Each row below holds a small network's activations on one input, seen along a few directions.
In each table, some parts of the input vary, and every possible input appears once, in random order.
A made-up example of a description, with smaller parts first: values(3) and (point or ring(11) or (line(4) and ring(8))).
Shared parts are said once, and a part with two or three values counts as separate values.
In the rows, 128 means zero.

A family of inputs:
r1: [183 115 176 161 114 183 188  63 137 128 128 150 189]
r2: [167 103 113 176  89 166  98 150  58 145  70 179 158]
r3: [ 75 159 108  97  88  46 106 187 131 130 173  77  82]
r4: [ 90 136  71 127 119 112  42 205  75 163  93 148  69]
r5: [130 136 182 114 155 100 201  86 208 105 198  94 142]
r6: [177 119 171 162 140 195 196  53 160 114 121 154 183]
r7: [137 135 186 111 130  90 196  99 185 113 212  90 146]
r8: [148  96 111 151 176 199 115 100 106 116  43 180 148]
r9: [152 147 167 118 103  82 196 115 163 116 227  95 151]
r10: [ 66 154 105  91 123  60 103 164 143 124 165  75  81]
r11: [ 56 139 117  82 143  74 100 147 163 122 149  65  74]
r12: [ 49 136 111  78 169  91 111 136 188 105 138  67  79]
r13: [213 131 166 169  58 156 193  99 105 140 145 150 201]
r14: [159 106 111 163 127 174  97 125  71 138  66 182 157]
r15: [ 80 120  75 104 171 136  39 168 103 145  69 138  64]
r16: [200 130 163 165  92 167 188  78 116 134 141 151 197]
r17: [ 87 137  69 115 152 124  40 183  86 152  84 147  69]
r18: [163 150 168 125  68  69 198 136 150 113 232  97 150]
r19: [151  90 116 155 144 185 101 108  86 132  50 181 153]
r20: [ 78 122  74  98 199 152  52 158 125 124  58 137  67]
Q: What is each input in this table made of?
A: line(4) and ring(5)
Q: Changing only the line(4) part turns r1 into r16. The same change can be made to r15. Which row results?
A: r17
Q: Which other rows does r12 become when the line(4) part takes its other values? List them by row number.
A: r3, r10, r11
Q: Which other rows does r18 become when the line(4) part takes its other values? List them by row number.
A: r5, r7, r9

A family of inputs:
r21: [197 109 186 166 141 184 213  46 158 107 137 162 203]
r22: [ 67 121  71 112 193 160  42 148 115 135  40 146  67]
r23: [ 46 141  70  80 158  69  44 204 119 139 124 103  36]
r24: [ 49 119  80  95 208 144  46 149 138 129  58 122  61]
r25: [ 62 141  65  97 125  69  34 222  88 141 119 113  47]
r26: [158 121 198 127 134 138 231  44 202  90 179  98 182]
r27: [222 113 176 183  80 173 200  76 102 133 144 169 216]
r28: [223 109 182 171 119 190 203  61 124 123 134 175 213]
r29: [173 157 192 129  84  95 234  88 180 119 241  94 175]
r30: [ 83 131  54 121 116 112  27 203  63 149  69 139  78]
r31: [ 39 132  77  80 185  85  45 179 140 130 102  97  44]
r32: [ 95 117  68 120 168 163  35 168  87 147  38 160  75]
r33: [ 34 119  78  81 197 117  42 155 144 124  80 101  50]
r34: [212 126 183 178  51 140 204  91 105 138 167 149 212]
r35: [176 110 190 144 154 167 228  47 192  95 152 127 193]
r36: [204 137 186 164  36 115 213 106 120 137 195 130 199]
r37: [ 75 138  59 112 110  87  31 218  69 147  91 128  67]
r38: [163 145 196 123 117 112 237  61 198 100 212  86 179]
r39: [189 151 190 150  50  95 220 110 149 128 233 106 182]
r40: [ 94 121  56 127 134 145  32 185  66 150  47 156  81]
Q: What is each input in this table made of?
A: values(2) and ring(10)
Q: Changing only the values(2) part turns r25 into r39. The same change can be made to r33. Which row results?
A: r26
Q: Which other rows does r31 become when the values(2) part takes its other values? List them by row number.
A: r38

A family of inputs:
r41: [123 108  68 152 153 184  37 164  55 153  23 195 104]
r42: [ 78 121  80 115 157 138  51 167 108 141  65 134  77]
r43: [200 116 168 166 104 178 194  69 126 119 130 154 203]
r44: [225  99 170 190  91 201 186  70  94 132 100 187 220]
r45: [158 143 180 125 108  96 211 102 178 108 211  98 160]
r46: [ 71 126  87  98 160 106  54 171 114 136  99 118  68]
r47: [135 161 181 106  94  68 210 110 192 116 246  69 138]
r48: [168 129 178 139 116 124 197  84 156 121 183 121 174]
r49: [101 121  68 122 162 158  48 160  84 142  47 159  88]
r50: [ 39 155  92  74 132  46  77 185 148 127 159  63  53]
r51: [ 58 134  88  90 150  78  73 181 135 121 127  96  63]
r52: [179 122 177 159 108 158 198  72 146 120 147 141 187]
Q: Changing only one part turns r43 into r52. The same change can be made to r49. Which row results?
A: r42
Q: What is each input in this table made of?
A: values(2) and line(6)

A family of inputs:
r53: [150 117 162 145  99 133 172  95 136 116 143 118 173]
r54: [133 122  91 140 164 159  68 167  85 151  82 188  92]
r55: [171 146 162 139 125 149 186  90 156 131 172 133 153]
r56: [170 117 160 137 132 118 178 113 139 105 167 142 164]
r57: [169 127 161 139 131 132 182 105 144 114 170 137 161]
r58: [152 150 165 141  93 157 181  76 153 144 144 113 164]
r59: [ 55 132  92  84 197 101  65 172 155 129 117 109  48]
r60: [170 106 156 137 135 106 174 122 134  99 162 143 166]
r61: [111 119  82 147 115 161  69 154  80 143  47 152 118]
r62: [ 81 152  93  97 147  72  77 190 123 145 161 116  61]
r63: [152 136 164 144  93 149 176  81 148 133 144 113 166]
r64: [ 38 127  84  85 147 106  66 156 144 115  80  78  66]
r65: [172 136 161 137 126 141 184  97 153 122 171 136 158]
r66: [115 138  89 131  78 114  74 177  74 150 100 125 112]
r67: [149  94 157 145 104 108 164 111 125 102 135 122 176]
r68: [171 159 163 137 125 158 190  85 161 142 171 132 150]
r69: [152 126 162 143  94 142 174  87 145 124 144 117 170]
r70: [ 61 147  87 103  98  77  75 175 115 130 119  83  82]
r71: [149 106 161 144 100 120 168 102 131 108 140 121 174]
r72: [136 141  97 123 125 109  76 191  78 163 140 160  87]
r73: [ 69 105  78 109 168 153  59 128 112 121  36 122  98]
r74: [ 90 113  90 109 221 151  57 143 124 128  70 156  78]
Q: What is each input in this table made of?
A: values(2) and (ring(5) or line(6))
Q: Which other rows does r62 become when the values(2) part takes its other values? List them by row number.
A: r70

A family of inputs:
r75: [120 133 105 110 168 127  87 162 128 139 125 140  89]
r76: [133 129 188 106 138 100 210  59 198  99 202  75 166]
r77: [111 112 101 124 176  90  90 179 108 121 127 155 100]
r78: [114 116 101 110 166 113  91 168 117 130 127 149  88]
r79: [208  96 189 181 119 192 185  57 119 139 119 178 208]
r80: [165 107 172 143 161 177 215  52 189  77 121 131 187]
r81: [ 93 123 101 121 113 129  88 149 110 133  86 104 116]
r82: [ 94 107 100 119 108 117  85 150 100 118  87 112 110]
r83: [165 151 188 144  50  81 209 126 157 131 228  98 162]
r84: [ 91 136 103 115 113 130  95 137 118 142  82 110 109]
r85: [104 159 109 115 168 153  97 135 137 152 130 139  80]
r86: [ 84 149  98 129 110 146  96 122 131 150  89 108 106]
r87: [117 147 108 108 169 131  96 148 129 143 121 140  80]
r88: [230 151 155 170  47 137 198 117  87 141 185 161 199]
r89: [ 91 105 101 126 115  96  78 159  94 107  89 120 122]
Q: What is each input in this table made of?
A: ring(5) or (values(2) and line(5))
Q: Which other rows does r85 become when the values(2) part takes its other values? List them by row number.
A: r86
Q: List by row number the other inputs of the same sort as r76.
A: r79, r80, r83, r88
